These are the activations of a small neural network, seen along a few directions. Each row is one input.
In each table, some parts of the input vary, and every possible input appears once, in random order.
A made-up example of a description, with smaller parts first: one of 4 places along a line, together with either a single point or one of 9 places around a ring or (one of 2 separate values, together with one of 8 places around a ring).
Shared parts are said once, and a part with two or three values counts as separate values.
(in the rows, 100 means zero)

Other details of the inputs shift rows strongly along three fixed directions, in all tables alike. That doesn't count.

A family of inputs:
r1: 107, 102, 107, 108, 105, 92, 105, 113, 92, 98, 103, 98
r2: 107, 113, 78, 90, 119, 134, 103, 89, 105, 112, 100, 107
r3: 95, 95, 105, 101, 104, 98, 99, 107, 88, 86, 105, 99
r4: 99, 98, 106, 103, 106, 99, 108, 102, 84, 90, 103, 94
r5: 98, 99, 105, 101, 104, 93, 100, 114, 92, 91, 105, 101
r6: 99, 110, 111, 102, 104, 96, 100, 108, 91, 87, 96, 102
r7: 95, 106, 106, 102, 104, 97, 99, 104, 87, 85, 101, 96
r8: 105, 108, 111, 106, 106, 93, 108, 112, 92, 97, 95, 101
r9: 102, 92, 101, 105, 104, 91, 94, 115, 92, 91, 107, 101
r10: 95, 105, 106, 104, 104, 97, 99, 107, 89, 87, 102, 98
r11: 99, 93, 105, 104, 106, 98, 107, 105, 86, 91, 105, 96
r12: 97, 95, 105, 102, 104, 96, 98, 110, 90, 88, 106, 101
r13: 98, 90, 102, 109, 105, 98, 104, 105, 84, 91, 104, 95
r14: 94, 95, 113, 95, 84, 82, 103, 81, 129, 105, 76, 77
r15: 95, 100, 105, 99, 104, 99, 100, 105, 86, 84, 104, 97
r16: 97, 101, 78, 79, 96, 116, 90, 78, 153, 125, 81, 92
r17: 101, 103, 107, 107, 106, 92, 106, 110, 90, 98, 102, 98
r18: 107, 112, 75, 99, 120, 130, 99, 94, 108, 116, 102, 108
r19: 105, 112, 75, 97, 119, 132, 100, 91, 106, 114, 102, 107
r20: 92, 80, 106, 94, 85, 78, 101, 86, 131, 109, 86, 76
r21: 103, 114, 74, 94, 120, 128, 91, 101, 112, 113, 103, 111
r22: 98, 106, 109, 97, 103, 99, 103, 105, 88, 85, 100, 99
r23: 104, 120, 79, 91, 119, 132, 93, 91, 107, 107, 96, 111
r24: 92, 97, 112, 93, 83, 78, 95, 90, 134, 104, 76, 83
r25: 106, 99, 94, 108, 103, 86, 116, 106, 93, 86, 103, 106
r26: 103, 105, 81, 84, 95, 113, 86, 80, 154, 125, 78, 95
r27: 105, 113, 75, 96, 119, 132, 99, 88, 103, 112, 101, 105
r28: 96, 92, 100, 105, 105, 92, 95, 114, 89, 91, 105, 100
r29: 105, 99, 70, 100, 119, 131, 96, 94, 105, 115, 105, 108
r30: 97, 99, 106, 102, 104, 96, 100, 110, 91, 88, 104, 100
r31: 86, 83, 105, 90, 81, 84, 94, 79, 127, 97, 85, 76
r32: 110, 107, 112, 106, 105, 93, 106, 114, 94, 98, 96, 102
r33: 94, 92, 101, 105, 103, 97, 96, 108, 86, 86, 104, 98
r34: 94, 93, 100, 104, 103, 98, 95, 105, 84, 84, 103, 96
r35: 103, 104, 106, 104, 103, 91, 97, 116, 95, 92, 104, 101
r36: 90, 81, 106, 93, 84, 84, 102, 77, 125, 101, 85, 72
r37: 106, 104, 110, 99, 101, 94, 101, 118, 96, 92, 102, 104
r38: 105, 108, 112, 106, 106, 96, 108, 108, 91, 94, 95, 100
r39: 90, 84, 107, 94, 84, 83, 103, 81, 129, 104, 84, 73
r40: 107, 97, 107, 104, 106, 93, 106, 114, 92, 97, 106, 98
r41: 98, 105, 110, 98, 102, 98, 103, 109, 90, 87, 100, 100
r42: 92, 80, 106, 95, 84, 81, 101, 83, 130, 105, 85, 75
r43: 110, 102, 110, 103, 104, 95, 109, 116, 94, 97, 100, 100
r44: 92, 97, 112, 94, 82, 81, 95, 87, 133, 101, 76, 82
r45: 96, 92, 101, 106, 104, 95, 95, 110, 89, 88, 104, 99
r46: 103, 99, 106, 101, 103, 92, 98, 116, 94, 92, 107, 102
r47: 104, 103, 110, 102, 105, 95, 110, 113, 92, 97, 100, 100
r48: 107, 106, 75, 95, 120, 132, 100, 95, 108, 115, 104, 109
r49: 101, 101, 111, 104, 31, 95, 83, 72, 74, 139, 133, 152
r50: 97, 95, 104, 101, 105, 93, 98, 113, 91, 91, 106, 101
r51: 102, 101, 93, 104, 102, 85, 108, 109, 95, 80, 103, 109
r52: 91, 92, 111, 90, 80, 83, 97, 87, 134, 101, 80, 80
r53: 97, 105, 107, 105, 104, 95, 98, 110, 92, 89, 102, 100
r54: 107, 106, 74, 94, 120, 129, 100, 98, 109, 119, 105, 110
r55: 111, 99, 70, 99, 119, 126, 94, 99, 108, 119, 108, 110
r56: 109, 112, 79, 93, 119, 133, 103, 96, 110, 115, 100, 110
r57: 100, 90, 101, 108, 107, 93, 103, 110, 87, 97, 105, 97
r58: 96, 98, 108, 111, 29, 102, 88, 57, 63, 139, 129, 144
r59: 106, 93, 105, 104, 107, 92, 105, 113, 92, 96, 107, 99
r60: 102, 103, 110, 101, 105, 99, 111, 106, 88, 92, 100, 97
r61: 101, 115, 117, 107, 31, 101, 93, 57, 68, 141, 121, 147
r62: 95, 99, 106, 100, 103, 98, 100, 108, 89, 87, 104, 99
Description of these inputs: one of 2 separate values, together with either a single point or (one of 5 places along a line, together with one of 6 places along a line).
Q: The inputs of r7 and r27 match in every part but the choice among 2 separate values. If r16 is changed in the same way as r7 into r27, which row does it become?
A: r47
Q: The inputs of r17 and r21 match in every part but the choice among 2 separate values. If r2 is changed in the same way as r17 into r21, which row does it become?
A: r22
Q: Start at r32 and move only the place on the line of 5, one step at a time. The first step leads to r8. Which rows follow, in order?
A: r38, r14, r61
Q: Change only the place on the line of 6 in r37. List by row number the other rows that result.
A: r9, r26, r35, r46, r49
Q: Change only the place on the line of 6 in r30. List by row number the other rows that result.
A: r12, r44, r45, r52, r53
Q: Change only the choice among 2 separate values in r51. List by row number the other rows that result.
A: r25
Q: Change only the choice among 2 separate values in r20. List by row number the other rows that result.
A: r50

A family of inputs:
r63: 96, 101, 104, 96, 97, 95, 99, 99, 105, 96, 95, 96
r64: 101, 105, 104, 100, 96, 91, 104, 100, 108, 99, 92, 100
r65: 101, 89, 98, 102, 96, 91, 97, 106, 107, 102, 101, 96
r66: 107, 112, 77, 92, 126, 133, 96, 101, 106, 108, 101, 109
r67: 100, 102, 135, 125, 63, 78, 107, 108, 20, 91, 139, 138
r68: 100, 103, 106, 99, 97, 95, 101, 100, 106, 100, 96, 96
r69: 104, 111, 74, 94, 133, 134, 95, 103, 107, 100, 98, 103
r70: 101, 102, 106, 99, 97, 95, 101, 101, 106, 101, 95, 94
r71: 96, 94, 102, 99, 98, 96, 101, 96, 102, 97, 97, 93
r72: 115, 103, 94, 115, 170, 111, 114, 166, 59, 60, 116, 100
r73: 93, 100, 103, 99, 97, 97, 97, 98, 103, 94, 95, 94
r74: 94, 94, 97, 100, 97, 95, 102, 93, 101, 94, 99, 94
r75: 98, 92, 97, 99, 97, 89, 94, 104, 108, 98, 102, 99
r76: 105, 103, 106, 100, 98, 92, 105, 101, 107, 102, 92, 97
r77: 96, 98, 105, 100, 97, 98, 97, 97, 102, 99, 95, 93
r78: 100, 90, 98, 101, 98, 90, 96, 105, 108, 101, 102, 97
r79: 96, 97, 106, 100, 99, 98, 98, 98, 102, 100, 96, 92
r80: 98, 100, 105, 97, 96, 96, 99, 98, 104, 96, 95, 96
r81: 105, 106, 75, 95, 120, 134, 98, 96, 101, 113, 107, 112
r82: 97, 94, 102, 99, 97, 97, 101, 97, 102, 98, 97, 93
r83: 96, 91, 100, 102, 99, 96, 103, 94, 100, 100, 100, 91
r84: 99, 99, 106, 97, 97, 96, 99, 99, 104, 100, 95, 93
r85: 98, 105, 105, 98, 96, 94, 101, 100, 107, 97, 95, 97
r86: 96, 95, 101, 99, 96, 97, 100, 96, 103, 94, 97, 95
r87: 99, 91, 98, 100, 97, 91, 96, 104, 108, 99, 102, 98
r88: 103, 104, 106, 101, 97, 92, 105, 100, 107, 102, 93, 99
r89: 95, 98, 104, 100, 98, 97, 97, 97, 103, 97, 95, 93
r90: 100, 101, 108, 99, 98, 95, 103, 101, 106, 103, 96, 94
r91: 100, 103, 106, 98, 97, 95, 101, 100, 107, 97, 95, 96
r92: 96, 92, 98, 101, 97, 96, 102, 93, 101, 94, 99, 92
r93: 99, 98, 107, 98, 99, 97, 101, 99, 104, 101, 96, 93
r94: 94, 96, 100, 98, 96, 96, 101, 96, 103, 94, 97, 95
r95: 97, 91, 98, 102, 98, 96, 102, 94, 100, 98, 99, 90
r96: 112, 118, 85, 100, 84, 129, 96, 82, 93, 139, 115, 141
r97: 111, 120, 84, 99, 80, 128, 93, 79, 93, 134, 115, 144
Q: Describe the family of inputs behind these rows.
A: one of 5 places along a line, together with either a single point or one of 6 places along a line
Q: The inputs of r80 and r84 match in every part but the place on the line of 5. If r92 is changed in the same way as r80 into r84, which row does it become?
A: r95
Q: Which other rows agree with r63 in the place on the line of 5? List them by row number.
A: r64, r73, r74, r75, r85, r94

A family of inputs:
r98: 96, 91, 103, 100, 91, 95, 96, 97, 104, 102, 100, 96
r99: 103, 113, 113, 98, 92, 91, 103, 100, 111, 105, 90, 101
r100: 118, 123, 80, 111, 76, 141, 89, 96, 43, 141, 154, 184
r101: 106, 95, 109, 116, 137, 89, 111, 152, 56, 60, 119, 101
r102: 91, 98, 104, 97, 91, 99, 99, 87, 99, 94, 95, 94
r103: 101, 110, 118, 111, 145, 97, 116, 145, 53, 48, 105, 91
r104: 89, 87, 97, 101, 92, 96, 95, 89, 97, 97, 103, 91
r105: 99, 106, 46, 84, 163, 153, 96, 97, 129, 93, 86, 81
r106: 92, 82, 95, 103, 92, 95, 93, 92, 98, 98, 104, 93
r107: 100, 95, 105, 99, 92, 94, 97, 99, 105, 104, 98, 97
r108: 102, 119, 114, 97, 91, 94, 105, 95, 109, 100, 86, 102
r109: 101, 107, 111, 98, 92, 94, 100, 97, 107, 104, 94, 99
r110: 107, 104, 106, 101, 91, 85, 101, 108, 114, 109, 95, 105
r111: 100, 113, 112, 96, 90, 96, 103, 93, 106, 99, 89, 99
r112: 105, 108, 111, 100, 92, 90, 101, 104, 111, 108, 91, 103
r113: 92, 92, 102, 98, 92, 96, 96, 91, 100, 99, 100, 94
r114: 104, 102, 109, 100, 92, 92, 98, 101, 109, 106, 95, 99
r115: 96, 106, 109, 95, 91, 98, 102, 91, 103, 97, 92, 96
r116: 105, 98, 103, 100, 92, 87, 99, 106, 112, 106, 99, 102
r117: 108, 91, 106, 108, 97, 96, 124, 85, 97, 116, 96, 87
r118: 93, 78, 90, 103, 92, 90, 94, 95, 102, 98, 109, 96
r119: 105, 101, 51, 87, 142, 149, 90, 95, 125, 113, 98, 101
r120: 96, 82, 94, 101, 92, 90, 96, 98, 104, 100, 106, 98
r121: 97, 101, 107, 97, 92, 95, 99, 95, 104, 102, 97, 96
r122: 93, 96, 105, 99, 92, 97, 97, 94, 102, 100, 99, 94
Q: Describe the family of inputs behind these rows.
A: either a single point or (one of 4 places along a line, together with one of 6 places along a line)
Q: Change only the place on the line of 6 in r99. List by row number the other rows that result.
A: r104, r109, r113, r121, r122
